These are the activations of a small neural network, seen along a few directions. Each row is one input.
Each table varies a few parts of the input and shows all the possible inputs, shuffled.
Descriptions start from the smaller parts, as in this example, which fits no table here: line(4) and (point or (values(2) and ring(5)) or ring(11)).
Shared parts are said once, and a part with two or three values counts as separate values.

Table:
R1: [ -8  -3   5 -11   3  -7   9 -25   4   3  -9  -5   7  -9  -4 -14 -18]
R2: [ -9  -9   7  -7  -3  -7   5 -16   2   1 -10  -1   5  -5   5  -9 -18]
R3: [ -5 -11  11  -5  -8  -7   2  -6  -1  -2  -8   4   5  -5  14  -7 -17]
R4: [  4  13  -4  -7  -5  13  -4  -4  -7  16   9  -2   1  13  -6 -12  14]
R5: [ -6 -10   9  -6  -6  -6   3  -9   0  -1  -9   2   5  -5  11  -7 -17]
R6: [ -8  -1   5 -12   5  -8  10 -28   6   4  -8  -7   7 -11  -6 -15 -18]
R7: [-19 -20  33  13 -12  -9   2  34 -13 -18  11  29  19   0  36   2  -4]
R8: [  4  11  -3  -6 -12  13  -8   6  -8  12   9   5   1  16   1  -7  12]
R9: [  6   2  -8   5  15  -4   6  -9   8 -10  -4 -17 -12  -9 -21  17   0]
R10: [  3  10  -2  -4 -16  13 -11  12  -8  10   7  10   2  19   5  -3  11]
R11: [  4  15  -5  -8   0  12  -1 -10  -6  19   9  -6   1  11  -9 -15  15]
R12: [  7  -3  -9  11  10  -7  -2  13   7 -12  -2  -5  -9  -8  -1  19   0]
R13: [  7   1  -9   7  14  -5   4  -2   8 -11  -4 -13 -11  -9 -15  18   0]
R14: [  4  12  -4  -6  -8  13  -5  -1  -8  15   9   1   1  13  -4 -10  13]
R15: [  7  -1  -9   9  12  -6   1   5   7 -12  -3  -9 -10  -8  -8  18   0]
R16: [-11 -22   6  28   5  -6 -16  50   4 -24   7  29   1  -9  19  18  17]
R17: [ -8 -10   8  -6  -5  -6   4 -13   1   0  -9   0   5  -5   8  -8 -18]
R18: [  5  16  -5  -9   3  12   0 -14  -6  20   9  -8   1  10 -11 -16  15]
R19: [ -9  -7   6  -8  -1  -7   7 -19   2   2  -9  -3   6  -6   2 -10 -18]
R20: [ -4 -11  12  -3  -9  -7   2  -2  -1  -4  -8   7   4  -5  17  -7 -17]
R21: [ -3 -11  13  -2 -10  -8   1   2  -2  -5  -8   9   3  -4  19  -7 -17]
R22: [  4  14  -5  -7  -3  12  -3  -7  -7  17   9  -4   1  12  -7 -13  14]
R23: [  7   0  -9   8  13  -5   2   2   7 -11  -3 -11 -10  -9 -11  18   0]
R24: [ -9  -5   6  -9   1  -7   8 -22   3   3  -9  -4   6  -8  -1 -12 -18]
R25: [  4  12  -4  -6 -10  13  -7   3  -8  13   9   3   1  15  -2  -9  12]
R26: [-10  -5   7   9 -22  17  -5  43  -9  -3  13  42  17  22  21   2  26]
R27: [  4  10  -3  -6 -14  13  -9   9  -8  11   8   8   1  17   3  -5  12]
R28: [  7  -4  -9  12   9  -7  -4  16   7 -13  -2  -4  -9  -8   2  19   0]
R29: [  7  -5  -9  14   8  -8  -5  19   7 -13  -1  -2  -8  -9   5  20   1]
R30: [  6   2  -9   6  15  -5   5  -5   8 -10  -4 -15 -11  -9 -18  17   0]
R31: [  7  -2  -9  10  11  -6  -1   9   7 -12  -3  -7 -10  -8  -5  18   0]
R32: [  5   4  -8   3  16  -4   8 -12   9 -10  -5 -19 -12  -9 -25  16   0]
R33: [  5  17  -5  -9   5  11   1 -17  -5  22   9 -10   1   9 -13 -18  16]
What do these inputs look like to the network? -> values(3) and (point or line(10))
Changing only the values(3) part turns R29 into R10. The same change can be made to R28. Which row results? -> R27
Which other rows does R19 become when the line(10) part takes its other values? List them by row number. -> R1, R2, R3, R5, R6, R17, R20, R21, R24

Table:
R34: [  3 -13   1   3  -8 -10   2   8   8 -21 -13   7  -3  -7  11  24 -23]
R35: [ 18  19 -19 -23   0   8   1 -40   1  22  -9 -33 -12   5 -21  -9 -13]
R36: [ -4   4  -1   8   9   6   1   4  -6   2  13  -1   1   7 -12   6  18]
R37: [ -8  -5   5  10  24 -10   8   0   7 -14   1 -10  -3 -10 -14  17   3]
R38: [ 13   5  -8  11   4   6  -6  18  -3  -6   9  -2 -10   1  -5  12  16]
R39: [  5  -3  -3  -1 -22   6  -4  18  -4  -5  -5  12  -1  12  13  11  -6]
R40: [ 16  16 -18 -19   6  -3   6 -44   7  14 -15 -34 -16  -3 -23  -5 -21]
R41: [  3  -9  -1   3 -16  -1   0  14   2 -13  -9   7  -3   3  12  16 -15]
R42: [ 11   1  -6  14  11  -2  -2  16   3 -14   2  -6 -13  -6  -6  16   7]
R43: [ -6 -15  10   1  -6 -17  -3   1   2 -14  -8   2   4 -14  22   4 -29]
R44: [ -5  -6  13  -6 -10   2   4  -4  -8   9   0  12   9   6  18 -18  -3]
R45: [-17  -9  13   0   3  -1   5 -12   0  -2   1   5   8  -7  -8 -15   1]
R46: [  1   5   7  -9 -22   2 -14  16 -12  12   3  15   8  16  24 -13  -6]
R47: [ -2   4  13  -8 -14   8  -2   0 -11  17   2  16  13  17  18 -22   4]
R48: [-13  -5   5   5  27 -11  18  -9  11 -11   1  -5  11 -19 -13  -1   1]
R49: [  9   4 -15   3  -8  11 -19  24   0   6   6   8  -6  13   8   6  18]
R50: [  6  -3 -15   9  -2   6 -14  21   1  -1   0   3  -8   5   6  10   9]
R51: [ 16  12  -7   6  -3  11 -11  21  -4   1  15   2  -8   9  -2   8  25]
R52: [  6 -11 -11  13  11 -14  -7  11  13 -14 -12   2  -9 -16   2  24  -5]
R53: [-10   5  -1   3  12   6  11  -4  -2   5  12   5  14  -1 -11 -12  16]
R54: [  6   6  -3  -6 -27  11  -7  22  -7   2  -2  17   0  21  15   6   3]
R55: [  9  -3  -3  14  19 -10   1  13   8 -21  -4  -9 -14 -17  -7  24   0]
R56: [-12   8  13  -8  -7  13  -4  -6  -7  13  10  16  12  11  -5 -23  16]
R57: [-12  -1   2   6  18  -3  15  -6   5  -3   6  -1  12  -9 -13  -8   9]
R58: [ -7 -13  14  -2  -7  -5   8  -7  -4   1  -5   5   8  -4  17 -13  -9]
R59: [ -8  13   1  -2   6  12   7  -2  -2  12  18  10  15   7  -8 -15  25]
R60: [ 20  25 -19 -26  -8  17  -3 -37  -4  31  -4 -31  -9  11 -19 -12  -4]
R61: [-15  -2  12  -5  -1   7   1  -9  -6   6   6  11   9   2  -7 -19   8]
R62: [-18 -13  17  -1  11  -9   8 -14   6  -9  -4   0   7 -16  -9  -8  -7]
R63: [ -5 -11   8   1 -14  -9  -5   7  -3  -4  -3   5   3  -5  22  -3 -21]
R64: [ -9 -18  17  -2   1 -12  10 -10   2  -7 -10   1   8 -13  16  -6 -17]
R65: [  5  -7 -13  12   4  -4 -10  17   8  -8  -6   2 -11  -5   4  16   1]
R66: [-2 13  0  4  1 11 -3  7 -6  8 18  2  3 14 -9  2 28]
R67: [ -6  -1   1  11  15  -3   6   3   1  -6   7  -6  -2  -1 -14  10  10]
R68: [ 14  12 -18 -14  11 -14  11 -48  13   6 -22 -35 -19 -12 -25  -2 -28]
R69: [ -2  -4   7  -5 -18  -3  -8  11  -9   5   1  10   5   4  23  -8 -13]
What do these inputs look like to the network? -> line(4) and (point or ring(8))
Changing only the line(4) part turns R54 into R34. The same change can be made to R56. Which row results? -> R62
Which other rows agree with R69 in the line(4) part? List them by row number. -> R35, R36, R38, R39, R44, R50, R53, R61
Which other rows agree with R63 in the line(4) part? List them by row number. -> R40, R41, R42, R45, R57, R58, R65, R67

Table:
R70: [-14 -14  15  23  -8   5  -9  56  -9 -16  19  40  14   9  25  10  27]
R71: [  4  11  -7  -8   8   3   3 -22   1  12   0 -16  -3   0 -16 -10   1]
R72: [  5   4  -7  -7  11  -7   9 -27   8   0 -10 -22  -8 -10 -17   2 -15]
R73: [-16 -17  23   9 -26   4 -10  43 -13  -7  10  43  20  13  41  -6   7]
R74: [  2  -6   5  13 -26  10 -20  54 -12  -7  12  33   3  20  32  12  17]
R75: [  3   4  -5  -5  11  -4   6 -22   5   4  -5 -17  -5  -8 -14  -3  -7]
R76: [  5   8  -7  -8   9   0   5 -24   3   8  -3 -17  -5  -4 -16  -6  -4]
R77: [-16 -14  23   7 -28   8 -10  43 -16  -3  13  43  21  17  40  -8  11]
R78: [  6   9  -8  -9   8   0   6 -27   4   9  -5 -19  -6  -3 -18  -5  -5]
R79: [  0 -16   4  18 -19   0 -17  55  -5 -17   4  33   2   7  36  19   6]
R80: [  3   1  -4  -4  12  -8   7 -22   7   0  -7 -18  -6 -11 -13   0 -11]
R81: [  6  13  -9 -11   7   4   4 -27   2  13  -2 -18  -5   0 -19  -8  -1]
R82: [  4   6  -6  -7  10  -4   7 -25   5   4  -7 -19  -6  -7 -16  -2  -9]
R83: [  5  12  -8 -10   7   3   4 -25   2  13  -2 -18  -4   0 -18  -9   0]
R84: [-13 -10  15  21 -10   9 -10  55 -11 -12  22  40  15  13  24   7  31]
R85: [-14 -17  16  25  -7   2  -9  56  -6 -20  16  40  13   5  27  13  23]
R86: [  6   7  -9  -9   9  -3   8 -29   6   5  -9 -22  -8  -6 -19  -1 -11]
R87: [  3   2  -5  -5  12  -8   7 -23   7   0  -8 -19  -6 -11 -14   1 -12]
R88: [  4   5  -6  -6  11  -4   6 -23   5   4  -6 -18  -5  -7 -15  -3  -8]
R89: [-17 -20  23  11 -24   0 -10  44 -11 -11   7  43  18   9  42  -3   3]
R90: [  5   4  -8  -8  11  -7   9 -29   8   1 -11 -23  -8 -10 -18   2 -16]
R91: [  4   8  -6  -7   9  -1   5 -22   3   8  -3 -17  -4  -4 -15  -6  -3]
R92: [  6   7  -8  -9  10  -3   8 -28   6   5  -8 -21  -7  -7 -18  -2 -10]
R93: [  7  10  -9 -11   8   1   7 -30   5   9  -7 -21  -7  -3 -20  -5  -7]
R94: [  2  -9   5  14 -24   7 -19  54 -10 -10   9  33   3  16  34  14  13]
R95: [  4   3  -6  -6  11  -7   8 -26   8   0 -10 -21  -7 -11 -16   1 -14]
R96: [  6  13 -10 -12   6   4   5 -28   3  13  -3 -19  -5   1 -20  -8  -2]
R97: [  1 -12   5  16 -22   3 -18  55  -7 -14   6  33   2  11  35  17   9]
R98: [  5  12  -8  -9   7   3   4 -24   2  12  -1 -17  -4   0 -17  -9   1]
R99: [-15 -21  16  26  -5  -1  -9  57  -4 -24  13  39  11   1  27  16  20]
R100: [  7  14 -11 -13   6   4   5 -30   3  13  -4 -20  -6   1 -22  -8  -3]
R101: [  4   3  -6  -5  12  -7   8 -25   7   0  -9 -20  -7 -11 -15   1 -13]
R102: [  5   9  -7  -9   9   0   6 -25   4   8  -4 -18  -5  -3 -17  -6  -4]
R103: [-17 -24  24  13 -23  -3 -10  44  -9 -15   5  43  17   5  43   0   0]
R104: [  5   6  -7  -8  10  -3   7 -26   6   4  -7 -20  -6  -7 -17  -2  -9]
R105: [  6  10  -9 -10   8   0   7 -28   4   9  -6 -20  -6  -3 -19  -5  -6]
What do these inputs look like to the network? -> line(4) and (values(3) or line(6))
Changing only the line(4) part turns R83 into R82. The same change can be made to R74. Which row results? -> R97
Which other rows does R84 become when the values(3) part takes its other values? List them by row number. -> R74, R77
Which other rows agree with R70 in the line(4) part? List them by row number. -> R73, R76, R78, R91, R93, R94, R102, R105
